These are the activations of a small neural network, seen along a few directions. Each row is one input.
Each table varies a few parts of the input and shows all the possible inputs, shuffled.
A made-up example of a description, with smaller parts first: ring(5) and (point or ring(9) or (values(3) and line(4))).
Shared parts are said once, and a part with two or three values counts as separate values.

Table:
r1: [-1.757,  0.841, -1.134, -3.512, -2.527, -3.689,  0.767, -0.170,  1.292,
  2.454,  0.952,  0.571, -3.101, -3.353, -0.789, -1.393]
r2: [ 1.975,  0.780, -1.276, -2.740,  0.337, -4.686,  0.064,  2.226,  3.950,
  1.692,  1.288,  0.066, -0.620, -2.601,  0.780, -2.316]
r3: [-3.846,  2.842, -2.040, -1.539,  1.349, -3.113,  0.056,  2.218,  3.050,
  3.316, -0.188, -0.952, -0.997, -2.032,  0.520, -1.317]
r4: [ 0.683, -0.562, -1.184, -1.839, -0.993,  1.909,  3.620, -0.018, -1.821,
  1.971,  0.951, -1.066, -3.337, -2.799, -1.104,  1.473]
r5: [ 4.285, -0.671, -1.167, -0.342,  1.887,  0.723,  2.909,  1.873,  0.985,
  1.634,  1.723, -1.744, -0.465, -2.260, -0.141,  0.616]
r6: [-0.868, -3.707, -4.111, -0.897, -0.438,  1.579,  1.972, -0.050, -1.474,
 -0.245,  0.928,  0.854, -1.684, -2.371, -3.272,  2.323]
r7: [-2.760, -0.900, -5.675,  0.332,  2.911,  2.516,  1.008,  1.844,  0.091,
  0.316,  0.089, -0.357,  1.395, -1.260, -1.715,  2.803]
r8: [-2.556, -0.141,  0.002,  2.338,  1.213,  3.565, -1.260,  0.062, -0.140,
 -3.215, -2.991,  0.485,  3.937,  1.895, -1.440,  2.655]
r9: [ 0.341, -2.032, -3.111,  0.208, -2.154, -3.288, -2.102,  4.502, -6.633,
  0.913,  3.121, -1.700, -0.323, -1.689, -0.721, -2.114]
r10: [-1.281,  1.661, -2.640, -0.787,  2.721,  2.409,  2.706,  1.838, -0.290,
  2.404, -0.247, -2.492, -0.662, -1.422,  0.640,  1.847]
r11: [ 2.737,  0.773,  2.944,  2.051,  0.703, -1.131, -0.783, -1.807,  1.320,
 -2.132,  0.719,  1.277,  0.439,  2.889,  2.527, -1.466]
r12: [-1.343,  0.034,  3.789, -1.312, -4.303, -2.163, -1.866, -2.807,  1.403,
  1.040, -1.957,  1.510, -0.489,  1.430,  0.382, -1.525]
r13: [ 3.399, -1.883,  0.481,  2.035,  0.505,  1.199, -1.300,  0.143,  0.769,
 -4.208, -1.537,  1.738,  3.602,  1.869, -1.673,  2.616]
r14: [ 2.724,  0.615, -1.799,  0.057,  1.953, -1.457,  0.906,  0.753,  2.058,
 -0.175,  3.455, -1.124, -2.383, -1.605,  1.065, -2.252]
r15: [-1.487,  1.594,  3.317,  0.790,  1.692,  3.430,  0.556, -0.651, -0.835,
 -0.246, -2.545, -1.573,  2.487,  2.289,  0.824,  1.485]
r16: [ 4.578, -0.055,  3.610,  0.637,  1.014,  1.047,  0.376, -0.592,  0.064,
 -1.048, -1.222, -0.032,  2.155,  2.039,  0.721,  1.606]
r17: [-0.305, -3.424,  1.056,  1.189, -1.793,  2.750, -1.628, -2.313, -1.512,
 -2.678, -2.375,  1.834,  0.595,  0.469, -2.232,  2.954]
r18: [ 0.774, -1.294,  4.202, -0.649, -1.738,  2.994,  0.182, -3.038, -2.067,
  0.255, -1.295, -0.143, -0.332,  1.179, -0.308,  1.901]
r19: [-3.377,  2.291,  2.632,  2.176,  1.387,  1.214, -0.573, -1.762,  0.398,
 -1.263, -0.534, -0.194,  0.756,  3.150,  2.812, -1.513]
r20: [-1.078, -0.416,  3.518,  0.574, -2.082,  0.848, -1.058, -4.079, -0.837,
 -0.931,  0.640,  1.245, -2.115,  2.108,  1.677, -1.015]
r21: [-2.945,  2.772, -3.086, -0.049,  2.854,  0.138,  0.988,  0.556,  0.830,
  0.874,  1.649, -1.898, -2.532, -0.525,  1.549, -1.243]
r22: [ 2.648, -3.454, -4.068,  0.146,  1.994,  0.895,  1.554,  2.472,  1.356,
 -0.825,  2.169,  0.361,  1.249, -1.197, -2.450,  1.452]
r23: [-0.736,  0.913, -2.026, -1.043, -1.067, -0.477,  1.564, -1.659, -0.691,
  0.333,  2.753, -0.736, -4.936, -2.314, -0.081, -1.215]
r24: [-3.665,  2.780,  3.005,  0.421, -0.746, -1.811, -1.447, -0.568,  2.657,
  0.893, -3.010,  0.273,  2.419,  2.348,  1.426, -1.949]
r25: [ 1.469, -0.442,  1.450,  1.615, -3.272, -1.246, -5.583,  1.652, -7.485,
 -1.045, -0.788,  2.256,  2.860,  1.669, -0.314, -2.498]
r26: [ 2.394,  1.085,  3.310,  0.140, -1.408, -4.153, -1.627, -0.625,  3.560,
 -0.084, -1.747,  1.542,  2.084,  2.095,  1.319, -1.916]
- The inputs of r3 and r24 match in every part but one. If r5 is changed in the same way as r3 into r24, which row does it become? => r16
- Describe the family of inputs behind these rows. => values(2) and (point or (values(3) and line(4)))
- Change only the line(4) part in r3. List by row number the other rows that result. => r7, r10, r21
- A walk changes only the line(4) part. It starts at r13 and steps to r16. List the rest of the walk in order. => r11, r26
- Change only the values(3) part in r6. List by row number the other rows that result. => r7, r22

Table:
r27: [-3.660,  0.976,  1.793,  0.706,  0.602,  3.322, -0.742, -0.012, -0.700,
  0.363, -4.620, -0.531,  3.532,  1.809, -0.664,  2.903]
r28: [ 2.888,  3.571,  4.471, -0.523,  1.288, -4.065,  0.906, -0.786,  5.281,
  1.432,  0.860, -1.054, -0.548,  1.755,  4.209, -3.352]
r29: [ 2.343, -2.196,  1.504,  0.749, -2.454, -0.675, -2.950,  2.334, -3.638,
 -0.980, -1.914,  1.217,  4.587,  1.030, -1.819,  0.705]
r30: [ 0.068,  2.442,  4.783, -1.765, -3.792, -2.846, -0.084, -3.362, -0.094,
  2.536,  0.607, -0.030, -4.228,  0.090,  2.726, -3.680]
r31: [-6.261,  2.512,  1.595,  0.885,  0.031, -0.157, -2.032, -2.036,  2.495,
 -0.750, -2.379,  0.914,  1.166,  2.552,  1.413, -1.334]
r32: [ 2.294,  0.232, -7.782, -2.504,  4.654, -1.249,  5.316,  4.299,  4.929,
  2.228,  4.094, -2.710, -3.235, -6.211, -1.312,  0.681]
r33: [ 3.711, -0.669,  2.595,  0.336,  1.396,  1.204,  0.241,  0.367,  3.205,
 -0.856, -3.344,  1.012,  4.612,  1.876, -0.612,  2.556]
r34: [ 4.649, -2.051,  0.314,  3.110,  3.883,  5.367,  1.256, -0.742,  0.464,
 -4.097, -0.178,  0.608,  3.108,  2.208, -0.672,  3.753]
r35: [ 1.283, -3.956,  1.000,  1.434, -0.965,  5.895,  0.798, -3.050, -4.642,
 -3.172, -0.046,  0.761, -0.784,  1.005, -1.836,  3.814]
r36: [-0.841, -1.807, -7.423, -4.344, -0.274, -0.587,  4.220,  1.580, -0.322,
  3.872,  4.603, -1.900, -6.688, -6.960, -2.633,  0.688]
r37: [-2.249, -0.465,  2.964, -0.508, -4.053, -1.746, -1.783, -4.052,  1.283,
 -0.872, -0.970,  2.804, -1.839,  1.058, -0.106, -1.376]
r38: [ 1.140, -2.425, -8.848, -2.234,  0.762, -3.409,  1.498,  5.974, -2.122,
  3.264,  5.293, -1.510, -3.018, -6.197, -2.141, -1.405]
r39: [-2.870, -0.708, -0.408,  3.305,  2.973,  7.228,  0.404, -1.102, -3.324,
 -2.822, -1.602, -1.088,  1.900,  2.454, -0.496,  4.141]
r40: [-4.930,  1.897, -8.748, -2.345,  3.547,  0.459,  4.650,  3.596,  0.792,
  3.918,  2.652, -3.103, -3.734, -5.134, -0.931,  0.861]
r41: [ 0.954,  0.876,  2.279,  1.015,  0.644, -2.594, -1.216, -1.832,  6.609,
 -1.991, -1.212,  1.864,  1.865,  2.505,  1.544, -1.186]
r42: [ 0.372, -2.282,  3.235, -1.088, -3.348,  1.737, -0.161, -2.087, -1.977,
  0.066, -3.011,  1.123,  0.898,  0.235, -2.063,  2.640]
r43: [ 3.292, -3.784, -0.816,  3.493, -0.147,  3.428, -1.840,  1.090, -6.281,
 -4.018,  0.697,  0.572,  2.807,  1.948, -1.894,  1.632]
r44: [-0.180, -0.109,  1.021,  1.164, -2.748, -4.477, -4.952, -0.015, -0.907,
 -2.110, -0.343,  2.790,  1.572,  1.705,  0.080, -3.094]
r45: [-4.098,  5.364,  3.628, -0.506,  0.482, -1.352, -0.161, -1.191,  1.148,
  2.716, -0.542, -1.804, -1.198,  1.584,  4.079, -3.740]
r46: [ 2.098,  2.581,  2.844, -0.383, -2.480, -5.482, -3.369,  1.028, -2.201,
  1.273,  1.356,  0.065, -0.777,  0.689,  3.127, -5.207]
- Describe the family of inputs behind these rows. => values(4) and (point or line(4))
- The inputs of r35 and r34 match in every part but the values(4) part. If r30 is changed in the same way as r35 into r34, which row does it become? => r28
- Change only the line(4) part in r29. List by row number the other rows that result. => r43, r44, r46
- Change only the values(4) part in r36. List by row number the other rows that result. => r32, r38, r40
